Here are a small network's activations along a few directions, averaged over the inputs that share one value of a field.
Related values have similar rows: they may be neighbours, one step apart, or belong to one group.
In the rows, 500 means zero.
Random noise pushes rows far along 4 fixed directions. That doesn't count. These rows show it; they differ only by the noise:
[579 575 424 454 511 470 435 470 499 549 428 605 464 430 528 525 474 509
 541]
[556 465 384 501 513 479 577 476 713 517 486 420 587 478 509 374 429 498
 453]
[533 669 280 460 650 354 458 506 497 583 328 613 451 527 443 581 487 527
 645]
[531 415 690 392 543 847 422 289 337 585 700 690 478 294 587 483 404 503
 422]
[798 704 252 643 327 286 279 530 615 495 275 675 458 373 687 610 378 631
 515]
[611 395 672 380 245 567 473 484 561 468 549 483 488 324 606 371 546 403
 389]


BEV, 21 values:
suk: [526 561 469 701 560 598 389 501 438 513 604 588 579 524 579 613 357 581
 531]
somem: [625 628 522 543 541 697 314 360 360 595 565 686 509 423 512 605 368 623
 557]
tev: [515 494 653 579 369 517 421 564 344 416 515 553 422 461 610 627 586 490
 460]
namo: [490 489 488 631 357 287 575 656 625 367 411 342 507 575 536 472 571 523
 410]
vik: [501 395 520 630 422 473 512 525 506 434 499 504 460 472 568 515 511 551
 350]
deda: [569 560 622 356 358 493 355 494 423 535 435 648 376 360 582 526 601 426
 536]
gazop: [400 488 608 489 544 599 455 515 429 473 605 488 580 562 464 547 472 469
 556]
rak: [602 503 254 606 413 183 569 584 770 425 261 358 497 600 498 422 484 523
 486]
bibog: [541 497 619 500 312 470 444 592 514 408 543 428 540 513 523 494 507 473
 548]
nom: [656 414 641 430 193 528 485 497 631 439 503 406 557 370 608 358 515 430
 367]
teli: [580 593 292 651 530 296 489 526 558 519 336 516 410 567 537 585 480 586
 468]
bibi: [521 454 622 673 557 740 397 350 266 529 673 670 443 359 644 633 423 655
 353]
kozik: [427 439 628 378 511 558 498 433 295 516 516 590 359 458 468 521 648 448
 475]
mina: [360 643 333 631 771 345 564 613 433 510 436 495 520 680 377 634 494 597
 671]
sikup: [525 307 551 518 499 677 566 344 600 511 639 472 542 391 588 373 346 548
 327]
mides: [456 521 546 492 504 464 468 493 298 521 462 590 342 499 478 580 607 512
 454]
pon: [442 506 412 385 533 379 603 545 604 532 386 428 463 532 446 469 534 444
 548]
safik: [312 566 309 650 871 500 581 500 527 533 547 485 646 735 385 596 352 538
 609]
vore: [373 499 748 314 525 723 458 473 218 542 676 532 474 488 413 521 614 427
 617]
balif: [492 532 484 428 618 637 457 429 449 578 548 589 555 487 443 503 444 531
 579]
duvom: [504 802 229 473 651 329 387 565 380 520 308 635 446 650 355 732 501 550
 799]
BEV is arranged as a ring.
Q: List every value one step from sikup, in the order listed.
A: rak, pon
Q: List every value one step from tev, in the order listed.
A: namo, mina
Q: List every value one step from mides, in the order listed.
A: vik, teli
Q: List every value one step from balif, in the order listed.
A: somem, nom

POK, 21 values:
memik: [387 340 509 707 653 680 590 425 579 520 701 375 646 507 578 480 343 603
 298]
zarek: [541 410 686 467 394 714 425 499 418 472 672 518 585 428 519 471 433 512
 498]
bem: [478 467 648 506 459 570 423 479 298 502 517 635 340 413 597 644 596 527
 376]
ninu: [452 424 471 629 430 422 573 655 648 395 543 332 550 607 468 454 532 483
 469]
gak: [525 634 390 392 615 409 504 417 453 597 367 632 435 466 457 552 455 480
 666]
takad: [304 393 437 622 831 743 652 384 499 576 782 403 717 642 382 467 317 610
 496]
revaf: [442 543 553 337 673 657 518 376 402 629 532 631 466 468 412 503 414 426
 588]
fus: [624 539 353 588 397 445 497 557 836 452 508 379 689 532 558 366 349 593
 512]
liniv: [492 284 786 387 264 646 528 384 443 441 615 482 402 281 569 324 605 462
 280]
mopot: [648 571 349 523 451 459 499 498 774 501 483 453 608 495 580 425 446 468
 507]
tum: [433 456 543 248 416 358 606 581 437 518 371 430 322 517 420 406 788 318
 525]
mevi: [490 272 604 541 344 486 653 509 664 408 555 335 486 460 563 317 608 470
 263]
paz: [588 468 516 762 372 468 466 516 490 421 479 483 456 442 670 519 478 559
 372]
ninin: [527 419 141 744 671 321 707 478 952 479 389 250 641 617 485 385 359 639
 313]
nev: [500 527 485 416 569 640 498 466 571 563 560 498 585 473 452 427 451 480
 585]
mepos: [247 558 693 223 750 542 477 578  88 594 562 498 410 649 220 602 707 317
 787]
kader: [350 346 433 385 865 658 716 299 551 650 604 485 572 567 315 393 453 461
 458]
bil: [498 594 475 601 442 402 464 587 378 429 457 579 457 532 520 689 528 542
 492]
bubiv: [292 609 460 312 876 556 588 521 351 584 519 467 589 699 202 526 533 454
 778]
vas: [516 611 466 586 383 310 412 629 550 373 445 490 559 640 509 519 511 526
 594]
puder: [706 520 300 585 279 330 528 511 836 440 270 375 557 457 645 393 366 512
 414]
POK is arranged as a ring.
Q: A walk along POK starts at nev and steps to its neighbour mopot. Put memik, gak, revaf, fus, ninin, bil, bubiv in the order it reaches them.
A: revaf, gak, ninin, memik, bil, bubiv, fus
Q: List every value one step from tum, in the order listed.
A: liniv, kader
Q: List every value one step from takad, in the order listed.
A: ninu, vas
Q: List every value one step from bem, in the order listed.
A: mevi, paz
